Small tables with named rows and columns. After each table, cells are looked up by row and column.

Zaz:
|  | Kuburo | Zabaped | Pebimag | Mesugif | Sozo | Daz |
|---|---|---|---|---|---|---|
| Nirog | -33.761 | 69.147 | 57.429 | -42.408 | 88.251 | -46.432 |
| Saz | 79.776 | -59.134 | 36.053 | 81.279 | -18.070 | 56.877 |
| Mapo | 59.128 | -55.591 | 62.984 | 1.991 | 2.675 | 12.827 |

Mapo, Daz: 12.827
Saz, Pebimag: 36.053
Nirog, Sozo: 88.251
Mapo, Kuburo: 59.128
Saz, Mesugif: 81.279
Saz, Sozo: -18.070
Nirog, Zabaped: 69.147
Mapo, Pebimag: 62.984
Nirog, Daz: -46.432
Mapo, Mesugif: 1.991
Mapo, Sozo: 2.675
Saz, Daz: 56.877
Nirog, Kuburo: -33.761
Saz, Zabaped: -59.134
Nirog, Mesugif: -42.408
Saz, Kuburo: 79.776
Mapo, Zabaped: -55.591
Nirog, Pebimag: 57.429

Table Vub
	Vir	Muzamum	Pafal	Bul	Zibokit	Tegasaf	Vinoten	Nufolar	Dokeru
Liladi	566	-151	-260	-113	93	-406	58	-81	38
Gazaves	-747	-36	313	314	-167	-41	391	-280	-47
Vil	143	-381	243	-29	404	-9	274	-163	623
Lavaluv	847	-427	-194	62	48	-325	57	-208	-18

Liladi, Pafal => -260
Vil, Zibokit => 404
Gazaves, Muzamum => -36
Vil, Vir => 143
Liladi, Zibokit => 93
Gazaves, Tegasaf => -41
Lavaluv, Vinoten => 57
Gazaves, Bul => 314
Lavaluv, Bul => 62

Nuso:
columns: Viza, Busug, Tas, Vomo, Fotolip, Zinozot, Vuturet
Gibu: [-2.448, -4.423, 0.494, 1.313, -4.603, 2.085, 2.366]
Vogaf: [-3.109, 0.783, 3.012, -2.140, -4.152, 1.804, -5.232]
Moz: [-6.391, 0.703, -6.288, 4.081, -3.047, -2.035, 1.505]
Menop: [2.518, -3.753, -1.469, -2.775, -5.065, -4.001, 2.120]
Tumuz: [3.963, 0.869, -0.659, -1.075, -0.273, -4.445, -2.003]
Tov: [-1.452, -7.030, -2.423, -6.870, 5.021, 5.028, -1.946]
Zumin: [5.215, 3.509, 1.136, 1.442, -2.086, 3.898, 4.955]
Veban: [-2.890, 3.482, 0.188, -3.189, -5.373, -6.586, -2.723]
Fubovif: [-6.691, 3.402, 4.822, 4.306, 2.332, 1.683, 3.114]
Non: [5.296, 4.598, -1.994, 2.186, -5.386, -2.118, 0.345]
Lono: [-5.207, 2.495, -1.950, -6.590, -1.750, 3.089, -1.800]
Rav: [-4.210, -2.630, -6.865, -3.004, 4.070, 4.589, 3.813]

Viza of Fubovif is -6.691
Vomo of Veban is -3.189
Fotolip of Lono is -1.750
Vuturet of Lono is -1.800
Busug of Veban is 3.482
Viza of Lono is -5.207
Row with the largest Busug: Non

Rukalog:
|  | Puf | Raf | Regu | Dorofup | Lib |
|---|---|---|---|---|---|
| Giv | 0.231 | 0.312 | 0.491 | -0.001 | 0.448 |
| Kibofov | 0.061 | 0.181 | 0.003 | -0.164 | 0.453 |
| Bogu | -0.367 | 0.504 | 0.428 | -0.271 | -0.069 |
| Nubit | 0.386 | 0.564 | 0.037 | -0.348 | -0.259 |
| Navif | 0.200 | 0.049 | 0.044 | 0.411 | 0.230 |
| Bur | -0.199 | -0.220 | 0.101 | -0.188 | 0.628 |
| Let | -0.230 | -0.298 | -0.369 | 0.452 | -0.242 |
| Fefisor | 0.056 | 0.538 | 0.438 | 0.646 | 0.526 |
| Fetuza | 0.247 | -0.282 | -0.630 | 0.204 | -0.308 |
| Bape | 0.369 | -0.228 | 0.240 | 0.547 | 0.068 |
| Mepotiz | 0.569 | -0.166 | -0.275 | 0.908 | 0.142 |

Fefisor, Regu: 0.438
Kibofov, Regu: 0.003
Kibofov, Puf: 0.061
Fetuza, Lib: -0.308
Bape, Raf: -0.228
Bur, Raf: -0.220
Bogu, Regu: 0.428
Nubit, Regu: 0.037
Giv, Dorofup: -0.001
Navif, Dorofup: 0.411
Bogu, Dorofup: -0.271
Bape, Dorofup: 0.547
Fetuza, Regu: -0.630
Let, Dorofup: 0.452
Mepotiz, Dorofup: 0.908
Fetuza, Dorofup: 0.204
Which row has the largest Raf? Nubit

